A small network was shown many inputs. Here are its activations along a few directions, one row for each input.
In each table, some parts of the input vary, and every possible input appears once, in random order.
A made-up example of a description, with smaller parts first: one of 4 places along a line, together with either a single point or one of 9 places along a line or (one of 3 separate values, together with one of 5 places around a ring).
Shared parts are said once, and a part with two or three values counts as separate values.

Other details of the inputs shift rows strongly along two fixed directions, in all tables alike. That doesn't count.

Table:
row 1: -17 -11 96 286 144 -535 -9 568 -13 -413 -102 -86
row 2: -83 29 35 94 298 -696 -23 389 9 -261 -131 85
row 3: -79 56 202 157 279 -521 52 395 -102 -24 -245 77
row 4: -99 -239 -256 -139 -312 490 -137 -609 27 133 242 -349
row 5: 279 183 232 -190 -81 569 -75 -321 201 165 44 378
row 6: 231 177 314 -208 30 464 -81 -398 160 319 -30 480
row 7: -59 -116 -154 -34 83 -310 -186 -178 98 -203 104 30
row 8: 52 12 -35 180 205 -409 -251 -57 281 -486 217 -474
row 9: -157 -74 -508 -350 -209 384 19 -633 43 164 322 -348
row 10: 112 172 36 -209 -190 561 258 79 -92 296 -64 326
row 11: -51 9 212 152 290 -534 7 382 -92 -46 -233 97
row 12: -91 39 -222 -70 -16 -141 65 141 19 -199 57 -140
row 13: 59 -53 -200 -236 -342 576 -82 -433 88 69 175 175
row 14: -19 -117 103 230 67 -301 -175 101 -17 -150 -44 -57
row 15: 138 99 378 159 24 106 190 369 -179 256 -293 277
row 16: -84 39 29 62 193 -347 86 191 -116 68 -81 -148
row 17: -58 -153 -367 -76 -108 -99 -209 -289 150 -348 293 -208
row 18: 117 47 324 245 282 -332 -209 39 162 -147 -26 -113
row 19: 154 158 283 122 -41 184 263 479 -141 106 -234 289
row 20: 127 142 237 -6 -24 75 112 379 -30 17 -217 511
row 21: 12 29 114 -9 49 44 102 8 -112 253 -142 111
row 22: -57 -117 -230 -70 -228 289 -25 -189 27 -103 174 -249
row 23: 135 1 188 72 -187 342 -16 74 -25 32 -78 340
row 24: -150 -84 -177 150 101 -390 27 125 -69 -155 102 -570
row 25: -13 -120 147 129 148 -325 -193 -43 4 -48 -71 178
row 26: 59 55 101 -46 -244 526 139 39 -66 162 -63 202
row 27: 134 277 205 -35 38 180 357 531 -125 215 -228 369
row 28: 120 68 488 67 68 94 49 206 -120 326 -354 642
row 29: 85 111 53 -222 -123 463 172 -152 -71 382 -110 375
row 30: -98 -123 -317 -184 -98 63 -185 -476 97 -44 219 -76
row 31: -60 -38 -449 -285 -295 445 68 -427 53 24 276 -277
row 32: -106 7 -265 82 17 -172 166 223 -29 -194 153 -546
row 33: -202 -104 -410 -137 72 -318 -106 -217 77 -230 194 -375
row 34: 99 16 432 225 46 -28 19 346 -98 119 -288 373
row 35: 40 -96 303 356 215 -556 -172 378 -18 -239 -171 138
row 36: -106 -8 -234 108 44 -295 109 274 -39 -283 129 -493
row 37: -27 83 164 287 265 -493 188 601 -146 -42 -170 -238
row 38: 22 -64 178 43 37 -13 -114 -102 -33 151 -114 290
row 39: -94 -267 -393 69 -162 -125 -288 -344 155 -460 358 -477
row 40: -204 -20 -485 -169 53 -176 67 -221 32 -64 248 -533
row 41: 18 -23 167 -6 -186 424 53 -98 -97 291 -98 132
row 42: 82 15 -91 -324 -368 814 84 -321 11 278 62 302
row 43: 34 130 139 -156 -30 248 133 54 -64 281 -190 456
row 44: -220 -88 -372 -30 104 -285 19 -209 -18 -28 210 -665
row 45: 24 -41 3 -82 91 59 -268 -656 215 62 200 -214
Description of these inputs: one of 5 places around a ring, together with either a single point or one of 8 places along a line.
Changing only the place on the ring of 5 turns row 2 into row 1. The same change can be made to row 43. Which row results?
> row 26
Changing only the place on the ring of 5 turns row 16 into row 24. The same change can be made to row 3. Which row results?
> row 41
Which other rows does row 10 become when the place on the line of 8 takes its other values? List them by row number.
> row 12, row 13, row 17, row 20, row 27, row 31, row 42
Start at row 32 and move only the place on the ring of 5, one step at a time. The first step leads to row 27. Which rows follow, in order?
> row 40, row 44, row 37

Table:
row 46: 147 53 153 -12 -276 490 178 219 -116 149 -128 492
row 47: 123 144 167 257 185 -378 140 729 -10 -321 -105 -11
row 48: 201 -24 321 -56 94 83 -163 -80 -15 226 -106 587
row 49: 21 -82 79 1 -256 585 -24 -262 -4 252 85 -123
row 50: 18 210 359 225 380 -467 152 602 -91 22 -259 -69
row 51: -87 -110 -478 -318 -397 513 87 -486 -12 134 238 -52
row 52: 234 184 746 506 551 -824 17 849 -96 -66 -423 619
row 53: -240 -152 -184 101 96 -484 -2 151 -133 -115 -52 -275
row 54: 107 200 -5 -307 -137 575 300 -95 -71 426 -81 398
row 55: 195 -29 163 -129 -260 677 -114 -587 156 134 -19 288
row 56: -197 -336 -401 -10 -318 194 -152 -429 -59 -94 254 -492
row 57: -130 64 -435 -64 175 -382 36 -12 134 -371 333 -748
row 58: -7 119 193 -88 17 228 177 46 -143 442 -256 266
row 59: -433 -236 -640 -55 185 -880 -443 -257 315 -822 434 -837
row 60: 48 -6 -36 -51 -38 71 -191 -386 145 5 85 -43
What is each input in this table made of?
> either a single point or one of 4 places along a line or (one of 2 separate values, together with one of 5 places around a ring)
List by row number the other inputs of the same sort as row 58.
> row 46, row 47, row 49, row 50, row 51, row 53, row 54, row 56, row 57

Table:
row 61: 199 120 159 106 180 -266 9 362 100 -251 -41 73
row 62: -22 96 -90 -25 60 -299 145 339 -8 -279 -111 -24
row 63: -141 -13 -307 -274 35 109 -36 -445 78 40 224 -205
row 64: -14 -101 -115 -153 -294 383 47 -96 -68 96 52 224
row 65: -171 -61 -413 -184 -237 224 -34 -176 47 -112 140 -168
row 66: 173 -53 295 95 -197 486 73 86 -101 198 -136 541
row 67: 90 81 151 230 93 -262 -27 267 114 -290 -36 -27
row 68: 45 -41 0 -124 -168 496 -138 -682 134 248 141 -52
row 69: 151 185 239 31 -187 615 393 283 -228 465 -178 121
row 70: 68 98 -251 -119 -78 85 -27 -191 154 -131 291 -163
row 71: -34 -160 -228 155 -46 -330 -75 157 -26 -301 118 -185
row 72: 82 -3 271 141 97 -156 25 254 -146 213 -268 428
row 73: -244 -55 -236 120 189 -454 166 66 -122 11 123 -818
row 74: 11 173 24 1 200 -234 119 426 1 -256 -53 117
row 75: 159 98 240 23 285 -235 -33 104 64 41 -101 139
row 76: 105 201 109 -52 185 -129 -10 8 23 130 -24 193
row 77: -90 -215 -116 48 -47 24 -151 -390 -22 62 108 -120
row 78: -2 -43 70 139 -24 -52 -127 113 123 -240 42 -209
row 79: -169 -256 -250 -56 -154 108 -289 -675 54 -62 252 -489
row 80: -96 -163 -144 196 1 -346 -222 84 31 -467 135 -457
row 81: -24 -87 42 -208 -210 407 58 -277 -110 421 -44 399
row 82: 67 174 299 -80 172 -117 219 336 -104 215 -378 485
row 83: -158 64 -9 24 223 -471 30 333 -66 -33 -211 79
row 84: 14 -41 261 -36 -78 413 -116 -289 77 280 -46 118
What is each input in this table made of?
> one of 2 separate values, together with either a single point or one of 11 places around a ring
Which other rows does row 71 become when the place on the ring of 11 takes its other values? List them by row number.
> row 61, row 62, row 64, row 65, row 66, row 67, row 70, row 74, row 78, row 80

Table:
row 85: 191 28 265 108 -58 35 14 164 -8 -30 -141 349
row 86: 110 123 141 158 73 -85 153 461 -63 -51 -134 127
row 87: -234 -137 -462 -51 146 -510 -233 -238 128 -282 328 -559
row 88: 32 -1 -163 -192 -273 587 144 -259 -24 228 90 192
row 89: 44 28 132 37 99 -98 3 218 -20 -7 -56 306
row 90: 55 24 -108 -183 -184 509 128 -343 -34 311 87 -69
row 91: -54 -100 126 207 -15 -148 -31 44 -100 51 -154 73
row 92: 115 -41 37 -82 -173 518 -80 -252 23 167 119 149
row 93: 129 85 289 -3 -1 133 80 396 -66 13 -262 442
row 94: -88 -1 -25 -31 26 -71 16 145 31 -141 -67 61
row 95: 31 124 26 154 71 -146 107 291 -40 -83 -10 -110
row 96: 54 -133 -125 -123 -225 336 -128 -335 37 30 244 -40
row 97: -147 -249 -171 -31 -194 276 -129 -439 -69 204 172 -175
row 98: -15 -61 -76 51 145 -315 -72 -160 32 -139 23 -213
row 99: -62 32 -174 31 27 -118 69 -8 32 -79 160 -392
row 100: -54 85 133 71 131 -175 19 219 56 -95 -76 -126
row 101: 43 -124 -154 -124 -142 238 -131 -247 29 -16 197 -1
row 102: 69 156 370 12 125 8 112 321 -59 150 -299 261
row 103: 169 76 281 163 28 -8 -3 213 22 -48 -161 292
row 104: -271 -233 -440 138 -21 -410 -23 -75 -95 -209 202 -686
row 105: 64 9 -64 26 -27 -41 122 255 -53 -95 -27 53
row 106: 22 -10 -179 -187 -151 386 106 -359 -80 241 104 -127
row 107: 131 114 280 181 72 -70 -21 167 19 -42 -128 183
row 108: 67 39 148 95 151 -234 -33 51 25 -26 -114 -2
row 109: -114 -6 -128 -252 -237 479 -27 -360 43 135 91 60
row 110: 119 -30 45 47 -31 -18 -62 44 27 -125 -61 185
row 111: -60 -17 -152 -109 -129 152 -102 -365 75 -3 120 23
row 112: -72 -8 -158 10 90 -314 -117 -125 92 -140 46 -118
row 113: -54 -46 -54 72 244 -433 -102 53 25 -127 79 -304
row 114: 117 122 344 180 153 -125 34 223 37 23 -176 216
row 115: -17 60 134 -75 85 -54 86 137 -6 103 -194 132
row 116: 74 30 -84 -260 -250 622 193 -352 -48 448 26 171
row 117: 50 66 237 110 183 -156 2 206 24 42 -18 74
row 118: 79 82 269 24 201 -162 55 265 -52 193 -199 335
row 119: -57 40 32 4 101 -157 -62 97 -10 -22 22 137
row 120: -67 -26 -132 -123 -244 463 -79 -395 105 45 174 -235
row 121: -1 67 -134 -225 -270 584 124 -280 -50 301 88 188
row 122: -21 57 163 3 189 -237 59 220 -76 -48 -183 5
row 123: -50 -83 -88 4 190 -310 -88 -88 -11 -82 107 -243
row 124: -155 34 -100 -40 138 -329 -40 107 36 -165 -45 -146
row 125: 91 62 193 18 107 -117 49 54 1 109 -186 263
row 126: -18 -68 -101 28 -7 -107 -54 -119 93 -171 39 41
row 127: 82 -59 23 -214 -364 692 4 -280 20 175 36 177
row 128: -110 27 -308 -77 16 -188 49 -40 2 -58 127 -256
row 129: 90 119 306 111 71 -13 51 459 -17 -62 -246 253
row 130: -74 -16 304 172 40 -129 68 415 -174 106 -335 196
row 131: -200 -212 -648 53 -14 -542 -92 -108 76 -573 416 -893
row 132: -34 -22 -49 117 108 -200 -137 0 65 -157 174 -249
What is each input in this table made of?
> one of 4 places along a line, together with either a single point or one of 11 places around a ring
Changing only the place on the line of 4 turns row 88 into row 89. The same change can be made to row 105. Which row results?
> row 101
Changing only the place on the line of 4 turns row 91 into row 130. The same change can be made to row 110. Which row results?
> row 93
Which other rows does row 120 become when the place on the line of 4 takes its other values? List them by row number.
> row 95, row 107, row 132
Which other rows does row 125 become when the place on the line of 4 takes its other values? List them by row number.
> row 115, row 116, row 118
